These are the activations of a small neural network, seen along a few directions. Each row is one input.
Each table varies a few parts of the input and shows all the possible inputs, shuffled.
A made-up example of a description, with smaller parts first: values(3) and (point or line(11) or (line(6) and ring(8))).
Shared parts are said once, and a part with two or three values counts as separate values.
In the rows, 128 means zero.

Other details of the inputs shift rows strongly along three fixed directions, in all tables alike. That doesn't count.

Rows:
x1: [110, 150, 107, 122,  91, 135, 125, 105,  93, 157, 142]
x2: [155, 168, 152, 130, 113, 113, 132, 107,  98, 117, 126]
x3: [ 96, 149, 142, 127,  87,  84, 112,  89, 126, 140, 140]
x4: [196, 132, 106, 137, 153, 187, 160, 173, 119, 133, 149]
x5: [ 55,  63, 118,  96, 121, 121, 129, 150, 152, 130, 124]
x6: [116, 126, 155, 135, 107, 121, 102,  93, 128, 113, 136]
x7: [110, 174, 166, 159, 133, 128, 138,  86, 132, 132, 100]
x8: [114, 147, 118, 151,  87, 125, 112,  99, 109, 111, 123]
x9: [107,  89, 116,  84, 131, 106, 154, 165, 186, 103,  97]
x10: [148, 122, 109, 112, 169, 120, 123, 136, 115, 165, 171]
x11: [155,  93, 123, 123, 151, 174, 149, 181, 138, 102, 111]
x12: [132, 141, 201, 114,  97, 139, 150, 107, 140,  75, 125]
x13: [116, 146, 144, 123, 105,  94, 114,  88, 127, 138, 149]
x14: [174, 112, 106, 146, 153, 137, 116, 149, 122, 143, 129]
x15: [125, 157, 145, 118, 109, 108, 158, 129, 126,  75, 108]
x16: [136, 112, 104, 118, 142, 138, 114, 142, 144, 169, 166]
x17: [105, 157, 100, 129, 100,  96,  93,  91, 101, 187, 154]
x18: [176, 179, 158, 138, 121, 128, 145, 123, 102,  92, 117]
x19: [129, 148, 160, 120,  84, 139, 145, 106, 117, 107, 116]
x20: [166, 176, 164, 142,  97, 121, 141, 113, 129,  83, 105]
x21: [133, 123,  42, 145, 160, 123, 107, 140,  71, 193, 164]
x22: [164, 118, 156, 136, 197, 169, 195, 183, 198,  76,  69]
x23: [112, 152, 142, 134,  90, 130, 114,  88,  92, 166, 164]
x24: [175, 105, 126, 148, 161, 160, 108, 156, 136, 143, 154]
x25: [205,  91, 168, 135, 182, 191, 143, 177, 141, 101, 145]
x26: [138,  96, 107, 132, 160, 119, 103, 136, 130, 158, 156]
x27: [133, 109,  87, 132, 174, 118,  94, 125,  86, 190, 176]
x28: [ 46, 113,  91, 120, 144, 110, 167, 129, 171, 131,  88]
x29: [ 59,  83, 102,  90, 125,  83, 127, 138, 135, 118,  99]
x30: [121, 130, 167, 131, 103, 132, 113, 122, 145,  84, 103]
x31: [151, 106,  77, 142, 147, 163, 105, 136,  81, 199, 161]
x32: [128, 161, 116, 133,  86, 123, 106,  82, 102, 160, 143]
x33: [180, 171, 167, 147, 108, 131, 154, 132, 139,  68, 111]
x34: [127, 165, 162, 132, 111,  99, 120,  96, 100, 129, 146]
x35: [184, 130,  93, 128, 153, 166, 130, 161, 135, 152, 147]
x36: [186, 118, 153, 105, 183, 148, 158, 196, 160,  93, 119]
x37: [116, 128,  77, 154, 197, 138, 120, 102, 118, 231, 167]
x38: [ 29,  86,  92,  64, 101,  95, 123, 139, 182, 137, 114]
x39: [112, 161, 120, 129,  78, 121, 130, 100, 125, 113, 126]
x40: [172, 118, 129, 147, 175, 135, 113, 152, 102, 147, 155]
x41: [ 33,  80, 103,  65, 107,  90, 123, 121, 181, 134, 132]
x42: [160, 104, 105, 149, 164, 131, 103, 151, 123, 167, 158]
x43: [144, 159, 144, 164,  97, 116, 124, 107, 109,  91, 112]
x44: [131, 107,  77, 133, 144, 122, 112, 150, 122, 153, 127]
x45: [127,  91, 125, 118, 150, 123, 123, 169, 161, 113, 109]
x46: [121, 147, 142, 151,  86, 143, 134, 108,  95,  98, 118]
x47: [ 89,  62, 156,  85, 134, 144, 154, 186, 185,  69,  85]
x48: [ 29,  78, 108,  60, 102, 110, 140, 149, 169, 131, 113]
x49: [161, 140, 159, 149, 106, 143, 116, 112, 123,  95, 110]
x50: [147, 166, 150, 152, 114, 117, 119, 104,  81, 100, 113]
x51: [102, 160, 164, 162, 139, 121, 139,  84, 135, 143, 115]
x52: [134, 119, 120, 138, 185, 149, 164, 144, 164, 143,  97]
x53: [149, 154, 173, 144, 125, 119, 118, 119, 102,  92, 112]
x54: [ 90, 143, 117, 137,  78, 114, 101,  88, 108, 122, 113]
Each input here is: line(6) and (point or (values(2) and line(4))).
- Changing only the line(6) part turns x15 into x34. The same change can be made to x21. Which row results? => x40
- Changing only the line(6) part turns x32 into x38. The same change can be made to x14. Which row results? => x45
- Which other rows does x9 become when the line(4) part takes its other values? List them by row number. => x2, x19, x32
- Which other rows does x6 become when the line(4) part takes its other values? List them by row number. => x25, x26, x27
- Which other rows agree with x54 in the line(6) part? List them by row number. => x1, x11, x18, x20, x22, x35, x44, x50
- A walk changes only the line(6) part. It starts at x28 and steps to x22. List the rest of the walk in order. => x52, x7, x51, x37
- Which other rows does x13 become when the values(2) part takes its other values? List them by row number. => x26

Rows:
x55: [152, 192, 173, 145, 113, 122, 123,  72, 107, 150, 159]
x56: [193, 110, 133, 142, 179, 196, 176, 192, 179,  87,  97]
x57: [150, 187, 176, 131,  99, 132, 174, 113, 143,  72,  94]
x58: [166, 170, 143, 151,  86, 111,  86,  93,  72, 122, 145]
x59: [239, 150, 103, 181, 199, 177, 144, 171, 102, 148, 145]
x60: [ 57,  55, 106,  80, 170, 106, 138, 157, 181, 139, 118]
x61: [109, 149, 167, 133, 104, 120, 160, 110, 138,  61,  70]
x62: [156, 134,  84, 154, 177, 118,  85, 114,  93, 223, 179]
x63: [251, 126, 117, 159, 176, 175, 114, 181,  93, 137, 176]
x64: [ 67,  48,  88,  70, 123, 124, 128, 184, 163, 125, 120]
x65: [ 68, 141,  97, 132,  46, 109,  76,  59,  75, 175, 160]
x66: [ 59,  58, 103,  88, 170,  92, 136, 164, 183, 135, 123]
x67: [ 71, 143,  98, 125,  61,  91,  76,  62,  58, 169, 157]
x68: [100,  82, 120, 114, 158, 142, 131, 143, 174, 150, 134]
x69: [112, 151, 156, 131, 106,  99, 152, 120, 149,  62,  66]
x70: [135, 169, 179, 154, 103, 145, 155, 113, 128,  72,  80]
x71: [ 93,  94,  81, 123, 168, 131, 104, 132, 124, 216, 164]
x72: [126, 146, 179,  92,  68, 114, 147, 124, 146,  60, 115]
- Changing only one part turns x66 into x63. The same change can be made to x68. Which row results? => x65
- Describe the family of inputs behind these rows. => values(3) and (point or line(5))

Rows:
x73: [ 95, 139, 102, 122,  93,  97,  98,  91,  91, 168, 147]
x74: [141,  97, 100, 105, 180, 149, 165, 177, 176, 126, 120]
x75: [141,  95, 114, 117, 185, 135, 140, 181, 173, 127, 120]
x76: [133, 122, 152, 129, 122, 134, 128, 132, 138, 102, 127]
x77: [169, 187, 130, 178, 134, 130,  98,  87,  79, 170, 154]
x78: [ 75,  89,  80, 113, 160, 112, 126, 137, 137, 173, 141]
x79: [144,  79, 101, 107, 162, 146, 144, 188, 163, 113, 126]
x80: [ 79, 132, 142, 107,  92, 106, 125, 110, 129, 115, 114]
x81: [ 80, 144, 103, 140, 104, 103, 114,  88, 108, 181, 139]
x82: [158, 170, 132, 167, 124, 142, 114,  87,  85, 154, 129]
x83: [124,  85, 116, 111, 172, 141, 140, 161, 165, 133, 111]
x84: [147,  89,  91, 106, 163, 135, 124, 170, 138, 157, 147]
x85: [132, 142, 123, 144, 131, 134, 123, 106, 111, 147, 119]
x86: [124, 123, 148, 126, 111, 120, 124, 121, 134, 100, 126]
x87: [ 85,  84,  72,  94, 140, 108, 120, 151, 133, 165, 142]
x88: [151,  77, 112, 105, 161, 143, 134, 182, 166, 119, 133]
x89: [ 72, 117, 136, 101,  97, 101, 136, 124, 139, 102, 106]
x90: [137, 134, 178, 114, 113, 136, 151, 144, 151,  66,  96]
x91: [134, 144, 135, 141, 107, 133, 123, 115, 111, 117, 130]
x92: [218, 190, 147, 175, 150, 166, 135, 105,  96, 143, 152]
x93: [178, 137, 109, 159, 175, 158, 136, 143, 106, 155, 147]
x94: [140,  94, 110, 120, 171, 147, 159, 183, 172, 134, 117]
x95: [153, 167, 145, 168, 122, 133, 118,  94, 102, 161, 147]
x96: [146, 130, 202, 114, 105, 120, 147, 134, 158,  45,  94]
x97: [ 87, 128, 117, 125,  92, 102, 106,  95, 111, 138, 138]
x98: [ 85, 151, 105, 130, 113, 103, 113,  74, 110, 177, 150]
x99: [140, 152,  82, 153, 149, 126, 106, 118,  97, 186, 149]
x100: [218, 175, 176, 164, 156, 167, 147, 120, 125, 108, 136]
x101: [156, 165, 139, 152, 115, 134, 111, 102,  82, 147, 150]
x102: [138, 135,  98, 132, 138, 138, 103, 123,  94, 189, 164]
x103: [118, 140, 191, 111,  94, 125, 155, 132, 154,  47,  82]
x104: [123, 132,  96, 145, 150, 129, 125, 119, 103, 169, 145]
x105: [ 68, 123, 119, 115,  88, 103, 120, 106, 126, 120, 120]
x106: [ 80,  94,  79, 113, 146, 114, 129, 142, 148, 184, 137]
x107: [141,  99, 108, 117, 183, 137, 144, 183, 170, 125, 115]
x108: [ 80, 119, 124, 111,  86,  96, 111, 101, 128, 123, 125]
x109: [ 81, 127, 119, 106,  85,  93, 120, 106, 119, 123, 117]
x110: [188, 139, 130, 149, 175, 153, 139, 163, 140, 123, 124]
x111: [143, 144, 138, 130, 106, 121, 122, 116, 109, 121, 129]
x112: [124,  86, 114, 111, 171, 141, 142, 161, 163, 132, 109]
x113: [ 76, 137, 134, 128,  95, 103, 141, 105, 139, 122, 103]
x114: [222, 169, 160, 170, 141, 157, 113, 118,  83, 135, 162]
x115: [185, 134, 111, 143, 158, 159, 127, 153, 103, 153, 152]
x116: [176, 126, 142, 133, 154, 153, 133, 155, 125, 123, 140]
x117: [126, 137, 188, 117,  94, 115, 153, 129, 147,  41,  86]
x118: [ 91, 143, 107, 134,  83, 103, 105,  86,  94, 143, 138]
x119: [142,  88,  84, 117, 161, 142, 125, 169, 139, 150, 148]
x120: [ 77, 117, 160, 102,  97, 100, 134, 120, 147,  88, 106]
x121: [156, 161, 151, 164, 138, 138, 131, 105, 101, 126, 133]
x122: [132, 138, 129, 135, 116, 138, 112, 115, 114, 141, 143]
x123: [139, 123,  94, 132, 126, 129, 105, 124, 107, 164, 155]
x124: [117, 137, 163, 132, 118, 125, 138, 108, 139,  96,  92]
x125: [144, 136, 146, 131, 102, 128, 129, 123, 128,  93, 117]
x126: [126, 133, 159, 116, 134, 129, 162, 131, 168,  84, 102]
x127: [220, 166, 171, 164, 135, 178, 132, 137, 112, 100, 134]
x128: [146, 131, 188, 121,  97, 128, 149, 135, 158,  38,  89]
x129: [129,  89, 120,  98, 158, 141, 137, 175, 159, 129, 129]
x130: [129, 131, 140, 132, 115, 132, 126, 125, 126, 110, 128]
x131: [ 77, 133, 140, 115,  83, 110, 119, 101, 130, 111, 115]
x132: [ 76, 141, 119, 122,  79, 110, 112,  94, 113, 133, 124]
x133: [109, 134, 166, 133, 125, 117, 146, 114, 139,  89, 105]
x134: [ 87,  75,  87,  97, 143, 124, 126, 161, 154, 144, 135]
x135: [130, 130, 138, 122, 116, 120, 132, 129, 122, 109, 122]
x136: [ 93, 137, 136, 120,  92,  97, 114,  96, 109, 126, 130]
x137: [ 94,  95,  71, 110, 139, 128, 104, 138, 126, 189, 159]
- Describe the family of inputs behind these rows. => line(5) and (values(5) or (values(2) and line(4)))
- Changing only the line(5) part turns x136 into x117. The same change can be made to x97. Which row results? => x118
- Changing only the line(5) part turns x92 into x126. The same change can be made to x85. Which row results? => x124
- Which other rows does x99 become when the values(5) part takes its other values? List them by row number. => x74, x82, x93, x113
- Which other rows agree with x88 in the line(5) part? List them by row number. => x75, x76, x78, x83, x86, x95, x96, x98, x114, x120, x129, x137
- Which other rows does x125 become when the line(5) part takes its other values? List them by row number. => x88, x108, x123, x128

Rows:
x138: [ 32, 100,  88,  94, 125,  83, 136, 133, 164, 128,  92]
x139: [166, 132, 122, 147, 126, 137, 115, 143,  97, 120, 134]
x140: [124, 120, 135, 129, 132, 140, 113, 112, 123, 161, 151]
x141: [124, 114, 115, 135, 161, 127, 144, 150, 142, 118, 104]
x142: [127, 128, 119, 127, 140, 124, 109, 121, 115, 176, 166]
x143: [ 85, 113, 140, 102, 127, 105, 167, 137, 175,  79,  76]
x144: [155, 130, 102, 127, 121, 138, 123, 140, 101, 153, 150]
x145: [139, 126,  96, 130, 114, 153, 111, 126, 100, 162, 151]
x146: [160, 143, 113, 140, 119, 132, 108, 135, 101, 131, 139]
x147: [176, 129, 188, 150, 149, 136, 127, 133, 133,  84, 123]
x148: [117, 124,  96, 123, 154, 131, 146, 145, 140, 155, 126]
x149: [126, 139, 100, 141, 145, 154, 131, 119, 119, 166, 134]
x150: [125, 165, 150, 130,  72, 108, 119,  87,  95,  95, 121]
x151: [162, 124, 138, 136, 159, 159, 168, 164, 166, 109, 109]
x152: [166, 114, 177, 120, 158, 156, 145, 154, 170,  86, 132]
x153: [113, 156, 149, 135,  55, 114, 123,  91, 107, 110, 124]
x154: [107, 160, 175, 129,  97,  99, 110,  74, 113, 107, 131]
x155: [100,  88, 102, 110, 150, 106, 109, 138, 142, 162, 141]
- Changing only one part turns x146 into x153. The same change can be made to x155. Which row results? => x152
- Describe the family of inputs behind these rows. => values(3) and line(6)
- Which other rows does x143 become when the line(6) part takes its other values? List them by row number. => x138, x141, x148, x149, x151
- Which other rows does x139 become when the values(3) part takes its other values? List them by row number. => x141, x147
